Each row below holds a small network's activations on one record, seen along a few directions.
Each row is followed by the record's values for the fields Z, Y, W, L, H, F, E.
A field that a record lacks is written none.
The largest differences between rows may come from other fields.
In the rows, 500 means zero.
Strong random noise was added to every row along 2 fixed directions; ignore it. To show where, here is one row again and again, with new noise each time:
[405 527 479 596 559 611 485 478 439 294 566 600 633 650 458]
[333 678 372 704 499 546 591 457 328 269 459 751 615 635 439]
[613 256 708 390 692 543 340 559 738 453 636 558 539 791 662]
[404 601 444 643 541 498 556 487 429 332 461 775 569 694 523]

[493 443 638 392 719 700 480 582 513 403 658 435 584 693 408] -> Z: z4 / Y: none / W: w2 / L: l2 / H: h1 / F: f4 / E: e1
[700 366 678 350 793 534 505 592 755 665 486 680 476 872 678] -> Z: z4 / Y: none / W: w1 / L: l1 / H: h1 / F: f4 / E: e1
[488 509 569 442 578 402 413 548 560 490 453 578 461 630 633] -> Z: z4 / Y: none / W: w1 / L: l1 / H: h1 / F: f1 / E: e2
[704 343 659 326 659 222 490 595 772 757 380 747 353 778 781] -> Z: z2 / Y: none / W: w1 / L: l1 / H: h1 / F: f4 / E: e1
[365 482 389 641 299 560 470 386 405 393 517 359 542 341 495] -> Z: z3 / Y: none / W: w3 / L: l1 / H: h2 / F: f2 / E: e2
[494 414 514 470 554 530 513 540 516 487 569 469 469 571 469] -> Z: z3 / Y: none / W: w3 / L: l2 / H: h1 / F: f4 / E: e1
[295 774 380 686 403 360 645 547 250 330 353 743 491 540 407] -> Z: z4 / Y: none / W: w2 / L: l2 / H: h2 / F: f4 / E: e1
[445 625 405 516 396 533 539 435 402 541 542 324 554 322 312] -> Z: z2 / Y: none / W: w1 / L: l2 / H: h1 / F: f4 / E: e2
[619 438 677 313 587 327 488 639 552 564 500 533 353 605 592] -> Z: z1 / Y: y2 / W: w3 / L: l2 / H: h1 / F: f3 / E: e1
[692 384 602 336 624 580 528 574 659 767 498 484 421 525 480] -> Z: z1 / Y: y1 / W: w2 / L: l1 / H: h1 / F: f4 / E: e3
[397 625 471 518 597 599 558 518 315 426 484 597 499 543 455] -> Z: z1 / Y: y2 / W: w3 / L: l1 / H: h1 / F: f1 / E: e2
[455 629 566 483 579 368 542 588 462 500 423 726 342 672 534] -> Z: z4 / Y: none / W: w3 / L: l2 / H: h1 / F: f5 / E: e2
[605 402 612 327 661 720 482 508 649 590 562 503 507 619 472] -> Z: z4 / Y: none / W: w3 / L: l1 / H: h1 / F: f3 / E: e2
[355 657 567 483 553 366 525 611 356 375 421 621 388 609 508] -> Z: z4 / Y: none / W: w2 / L: l2 / H: h1 / F: f1 / E: e2
[397 491 377 677 355 317 514 428 472 378 393 630 499 486 655] -> Z: z3 / Y: none / W: w2 / L: l2 / H: h2 / F: f2 / E: e1
[480 612 416 603 561 396 564 469 448 474 409 748 458 556 524] -> Z: z1 / Y: y1 / W: w3 / L: l2 / H: h1 / F: f5 / E: e3
[524 527 426 529 529 571 642 471 510 564 492 478 531 510 482] -> Z: z3 / Y: none / W: w1 / L: l2 / H: h1 / F: f3 / E: e1
[532 505 474 545 604 552 471 463 506 458 538 585 541 571 510] -> Z: z1 / Y: y3 / W: w3 / L: l2 / H: h1 / F: f5 / E: e3
[449 556 432 634 387 522 495 368 487 413 484 568 570 493 522] -> Z: z4 / Y: none / W: w3 / L: l2 / H: h2 / F: f3 / E: e2
[734 301 666 325 613 212 491 639 831 764 347 751 207 731 886] -> Z: z3 / Y: none / W: w2 / L: l1 / H: h1 / F: f2 / E: e3
[420 547 447 588 432 342 536 506 449 440 446 661 515 536 536] -> Z: z2 / Y: none / W: w2 / L: l2 / H: h2 / F: f4 / E: e1
[530 217 563 404 605 675 237 460 642 391 705 246 576 551 558] -> Z: z3 / Y: none / W: w3 / L: l1 / H: h1 / F: f1 / E: e3
[519 558 533 419 547 661 572 494 469 526 533 269 546 424 300] -> Z: z4 / Y: none / W: w1 / L: l2 / H: h1 / F: f3 / E: e3
[515 560 420 514 488 394 677 529 497 638 339 632 412 533 535] -> Z: z3 / Y: none / W: w1 / L: l1 / H: h1 / F: f3 / E: e1
[513 369 588 462 501 372 417 537 596 480 559 509 510 561 587] -> Z: z2 / Y: none / W: w2 / L: l2 / H: h2 / F: f4 / E: e1
[317 616 411 541 522 559 532 472 261 274 562 500 612 526 309] -> Z: z2 / Y: none / W: w3 / L: l2 / H: h1 / F: f4 / E: e1
[433 390 555 468 380 278 403 572 507 413 499 374 413 413 589] -> Z: z3 / Y: none / W: w2 / L: l2 / H: h2 / F: f2 / E: e1
[690 375 680 283 625 546 507 564 665 711 566 455 394 541 554] -> Z: z1 / Y: y2 / W: w3 / L: l2 / H: h1 / F: f3 / E: e2
[522 630 491 456 491 390 609 590 385 539 393 611 427 522 486] -> Z: z1 / Y: y2 / W: w2 / L: l1 / H: h1 / F: f3 / E: e1
[455 319 576 431 511 444 273 473 585 380 658 312 482 505 616] -> Z: z3 / Y: none / W: w3 / L: l2 / H: h1 / F: f1 / E: e2
[444 577 403 620 481 442 571 505 432 478 441 621 413 537 504] -> Z: z3 / Y: none / W: w3 / L: l2 / H: h1 / F: f5 / E: e3
[652 444 533 399 496 447 467 501 665 736 480 494 451 531 569] -> Z: z2 / Y: none / W: w1 / L: l1 / H: h1 / F: f4 / E: e2
[602 309 816 273 788 452 349 640 716 514 594 571 369 823 733] -> Z: z4 / Y: none / W: w3 / L: l2 / H: h1 / F: f1 / E: e2
[522 424 590 408 609 366 465 555 554 477 518 638 454 689 588] -> Z: z2 / Y: none / W: w3 / L: l2 / H: h1 / F: f4 / E: e1
[468 487 439 584 386 413 443 428 454 425 440 473 545 376 544] -> Z: z1 / Y: y1 / W: w2 / L: l1 / H: h2 / F: f2 / E: e3
[586 369 536 448 442 439 378 501 622 550 498 371 531 361 577] -> Z: z1 / Y: y1 / W: w1 / L: l1 / H: h2 / F: f2 / E: e3
[426 575 533 463 489 333 489 554 336 337 502 478 455 480 510] -> Z: z1 / Y: y2 / W: w3 / L: l2 / H: h1 / F: f2 / E: e1
[385 745 426 544 526 523 681 580 280 383 375 680 501 598 380] -> Z: z4 / Y: none / W: w2 / L: l1 / H: h1 / F: f3 / E: e1
[576 355 506 435 620 861 340 439 562 487 729 131 728 404 333] -> Z: z1 / Y: y3 / W: w1 / L: l1 / H: h1 / F: f5 / E: e3
[397 451 523 568 485 662 414 456 382 379 604 348 599 431 477] -> Z: z1 / Y: y2 / W: w3 / L: l1 / H: h2 / F: f1 / E: e2
[511 498 515 524 392 531 531 476 424 505 510 358 503 356 415] -> Z: z1 / Y: y2 / W: w3 / L: l2 / H: h2 / F: f3 / E: e3

Which values does each new row have?
[573 263 719 270 575 326 371 652 654 523 567 341 340 566 650] -> Z: z3 / Y: none / W: w2 / L: l2 / H: h1 / F: f2 / E: e1
[417 763 336 568 489 650 737 422 361 579 346 612 547 430 300] -> Z: z4 / Y: none / W: w1 / L: l1 / H: h1 / F: f3 / E: e2
[611 417 531 540 406 305 443 452 650 645 421 685 410 615 731] -> Z: z2 / Y: none / W: w3 / L: l1 / H: h2 / F: f4 / E: e2
[277 623 407 594 367 323 466 493 300 321 448 502 406 424 486] -> Z: z3 / Y: none / W: w3 / L: l2 / H: h1 / F: f1 / E: e2
[556 599 522 412 532 489 607 524 534 673 374 549 419 521 453] -> Z: z4 / Y: none / W: w1 / L: l1 / H: h1 / F: f3 / E: e2
[364 472 447 586 396 516 428 476 425 404 519 440 493 443 530] -> Z: z3 / Y: none / W: w3 / L: l1 / H: h2 / F: f1 / E: e2
[595 420 521 571 518 558 483 407 659 481 484 631 555 636 626] -> Z: z4 / Y: none / W: w3 / L: l2 / H: h2 / F: f3 / E: e3
[443 644 377 549 520 790 596 394 414 405 565 335 691 381 231] -> Z: z4 / Y: none / W: w1 / L: l2 / H: h1 / F: f3 / E: e3
[531 525 421 579 592 615 480 444 480 456 510 622 579 589 504] -> Z: z1 / Y: y3 / W: w3 / L: l1 / H: h1 / F: f5 / E: e3
[418 416 479 499 497 601 409 498 444 407 576 328 498 463 460] -> Z: z3 / Y: none / W: w3 / L: l1 / H: h1 / F: f1 / E: e3
[473 476 448 588 361 391 528 445 575 542 455 542 435 411 656] -> Z: z3 / Y: none / W: w2 / L: l2 / H: h2 / F: f2 / E: e2
[538 610 525 424 545 558 626 540 494 567 464 432 475 466 362] -> Z: z4 / Y: none / W: w1 / L: l2 / H: h1 / F: f3 / E: e3
[500 402 630 354 620 682 410 546 506 528 674 176 551 385 412] -> Z: z1 / Y: y2 / W: w1 / L: l2 / H: h1 / F: f1 / E: e2
[475 415 570 508 584 613 418 509 557 362 630 467 629 618 485] -> Z: z4 / Y: none / W: w2 / L: l2 / H: h2 / F: f4 / E: e1
[628 182 634 445 486 373 318 539 738 555 558 460 430 649 720] -> Z: z3 / Y: none / W: w3 / L: l1 / H: h2 / F: f4 / E: e1
[463 678 429 496 530 613 688 449 445 603 399 552 513 444 341] -> Z: z4 / Y: none / W: w1 / L: l2 / H: h1 / F: f3 / E: e2
[586 465 532 510 418 299 470 487 624 628 449 654 394 565 664] -> Z: z2 / Y: none / W: w3 / L: l2 / H: h2 / F: f4 / E: e2
[554 478 566 463 489 582 515 523 565 510 524 417 513 485 454] -> Z: z4 / Y: none / W: w2 / L: l2 / H: h2 / F: f3 / E: e3
[540 667 411 477 478 635 694 492 416 689 426 487 507 358 349] -> Z: z1 / Y: y2 / W: w1 / L: l1 / H: h1 / F: f3 / E: e2
[521 576 451 587 488 507 628 464 564 525 395 699 506 523 506] -> Z: z4 / Y: none / W: w2 / L: l2 / H: h2 / F: f3 / E: e3
